These are the activations of a small network on made-up records, seen along a few directions, one row for each record.
Records have a field called Dok. Each example row is followed by its value.
The largest differences between rows may come from other fields.
In the rows, zero is written as 500.
Strong random noise was added to every row along 9 fixed directions; ignore it. To show where, here is one row again and again, with new noise each time:
[306 428 362 421 495 465 677 521 438 707 486 578 353 520 458 470 489 538
 568 694 552 498 508 465 640 514 402 537 394 535]
[544 486 650 399 444 695 672 503 371 680 342 530 507 562 718 479 463 413
 577 409 624 264 312 577 722 510 551 540 367 629]
[596 490 499 252 196 494 501 381 812 566 330 325 644 489 658 364 527 558
 458 325 672 405 410 503 599 624 555 365 627 633]
[395 470 442 501 529 364 449 516 481 302 615 310 217 349 430 520 447 556
 597 532 340 514 579 379 461 387 428 500 550 355]
[336 431 439 580 596 286 512 528 374 483 479 676 508 508 376 585 375 469
 591 747 380 600 509 451 663 485 397 441 513 534]
[433 540 413 365 423 297 591 418 477 462 504 358 436 530 623 573 518 494
 597 462 531 413 552 468 558 463 403 456 431 553]
[408 501 358 196 228 370 440 266 671 645 294 504 614 548 536 599 438 430
 502 612 681 693 494 506 538 613 422 248 552 513]
[485 449 561 416 351 618 436 546 574 482 368 356 459 376 396 422 446 375
 537 399 610 547 551 404 486 668 509 441 634 361]
[514 513 645 442 507 318 476 356 597 356 336 784 650 538 520 643 446 440
 407 397 504 523 467 285 524 360 435 466 372 537]
[526 456 413 506 514 590 559 520 463 602 529 489 438 563 437 429 537 518
 517 606 531 510 478 609 564 531 530 498 480 516]
[525 487 441 311 421 756 565 373 492 722 447 508 323 568 554 504 537 490
 476 573 645 529 402 613 484 445 539 489 344 433]

[612 631 307 588 565 287 532 482 483 366 730 372 548 649 550 508 658 610
 511 498 417 452 634 655 414 429 471 482 494 613]	w6
[649 440 456 705 569 817 352 659 570 468 662 465 364 400 176 304 527 560
 413 592 430 697 533 598 332 550 646 515 687 307]	w10
[424 570 631 517 519 353 747 582 388 471 431 606 553 521 635 528 520 433
 568 272 571 231 580 286 598 491 379 651 327 632]	w10
[505 613 310 477 585 521 636 391 408 574 703 490 279 631 533 540 659 629
 499 596 524 487 579 644 362 339 476 598 289 463]	w2
[527 574 694 529 472 425 340 401 357 347 380 515 575 442 645 683 263 371
 626 489 368 494 372 564 612 432 523 351 614 506]	w2
[630 492 378 550 562 495 412 411 562 401 585 681 595 645 304 464 591 546
 397 626 462 725 506 618 454 445 562 449 516 507]	w12
[365 540 476 542 458 330 523 604 411 501 440 362 631 485 442 594 415 384
 573 464 576 508 653 396 510 712 422 413 599 575]	w10
[639 656 443 610 525 396 420 457 448 410 571 247 525 592 424 587 662 294
 425 324 654 607 850 445 130 613 483 494 368 389]	w4
[472 456 590 590 477 633 539 573 416 725 376 487 574 480 599 439 412 401
 531 557 592 400 391 524 602 656 549 487 538 616]	w3
[540 478 315 521 493 604 544 434 527 665 626 336 314 550 476 436 622 565
 454 642 575 557 530 626 390 511 567 509 475 499]	w3
[551 474 346 556 474 452 663 602 657 661 599 397 455 523 427 292 634 673
 448 543 581 384 576 504 537 594 531 607 496 642]	w11
[383 480 628 367 268 238 368 402 752 400 293 413 463 239 527 576 302 482
 516 421 490 530 498 171 518 506 435 388 639 481]	w11
[667 614 369 402 459 604 484 359 540 524 543 434 532 690 398 573 738 383
 379 418 753 683 702 591 158 544 513 472 313 355]	w12
[803 534 422 694 525 370 311 306 590 410 568 460 633 664 427 567 593 546
 328 558 455 672 487 658 378 419 679 361 519 611]	w5
[468 533 435 365 379 559 327 364 562 533 503 408 385 411 553 571 370 555
 521 653 408 647 418 603 412 408 502 333 636 401]	w6
[547 598 443 420 517 543 592 408 474 524 666 434 326 550 761 498 553 717
 523 503 391 314 369 648 511 251 512 548 384 604]	w6
[610 426 631 632 555 583 418 567 661 496 456 633 483 376 381 361 448 601
 384 518 406 462 394 376 513 465 603 578 580 514]	w11
[560 397 644 732 519 703 256 573 488 668 359 565 598 409 364 413 301 437
 435 739 427 687 362 584 540 656 691 376 701 498]	w4
[489 501 594 463 513 599 551 505 400 556 397 586 539 510 544 555 467 388
 552 471 557 473 451 508 558 525 496 500 422 510]	w12
[404 489 508 633 612 310 516 623 383 390 587 471 455 442 474 524 461 542
 550 504 350 445 596 419 530 475 444 560 524 493]	w14
[406 610 506 520 467 190 650 486 278 463 488 334 502 520 701 673 480 387
 682 424 500 301 585 466 588 484 387 491 416 631]	w5
[406 488 405 419 497 661 469 441 494 621 544 563 303 494 423 560 531 517
 418 625 547 648 512 504 318 437 483 518 414 299]	w14
[600 548 491 535 462 581 661 545 671 665 429 505 634 633 508 342 689 571
 356 351 703 402 544 426 491 695 536 639 435 611]	w2
[619 489 542 729 534 351 287 482 561 370 541 472 583 429 408 519 404 566
 441 584 278 582 438 540 485 431 584 365 677 551]	w5
[449 396 650 609 415 624 449 525 581 835 317 412 394 322 534 435 349 494
 406 619 551 489 338 401 497 584 610 463 524 512]	w13
[477 554 423 556 502 302 477 482 480 394 643 234 452 451 682 499 506 571
 578 458 390 346 514 490 473 468 446 464 565 615]	w1
[641 522 485 698 650 664 561 661 497 487 715 404 425 551 443 324 731 626
 366 380 472 339 586 556 349 465 590 705 439 481]	w14
[628 439 623 649 595 745 413 497 555 444 501 624 477 469 371 429 508 475
 357 483 486 557 441 462 383 455 608 560 538 418]	w3

Here are new rows. What is Dok for each?
[481 537 592 371 345 343 762 486 699 567 367 640 707 526 734 371 539 623
 456 229 632 198 438 309 714 513 439 582 420 816]	w10
[501 489 450 453 481 491 474 371 654 666 396 765 529 529 368 522 514 525
 340 643 589 642 494 416 434 484 485 489 409 497]	w11
[480 429 586 566 469 619 550 635 465 730 332 549 646 470 449 391 447 402
 531 522 594 475 449 507 625 723 536 511 555 586]	w12
[527 484 521 619 528 509 461 718 567 268 626 317 508 395 367 331 560 512
 518 314 475 430 663 425 430 662 500 588 733 407]	w14
[697 586 574 487 431 625 523 469 437 483 482 346 533 557 730 536 525 459
 529 356 537 332 415 665 498 474 607 481 478 592]	w10
[729 506 584 836 688 593 422 686 342 361 603 492 601 518 304 433 516 416
 520 507 379 484 546 643 496 588 626 553 628 505]	w11
[222 434 404 379 440 439 704 564 330 737 441 515 414 492 558 517 416 447
 725 665 572 442 488 482 753 602 371 497 466 584]	w12
[466 490 672 483 466 663 300 528 460 394 425 422 384 301 480 551 354 420
 507 408 432 562 491 409 404 492 535 468 609 245]	w14
[599 651 388 591 569 394 537 477 326 432 577 496 634 707 456 602 614 365
 541 479 591 551 697 663 401 566 460 466 437 516]	w2
[701 568 617 684 566 490 443 523 448 350 519 490 632 547 533 482 509 476
 499 381 409 406 468 609 533 483 591 485 584 584]	w2
[568 486 562 617 491 357 535 540 696 483 416 640 794 563 478 411 482 622
 376 415 508 459 458 386 618 604 527 501 585 741]	w10
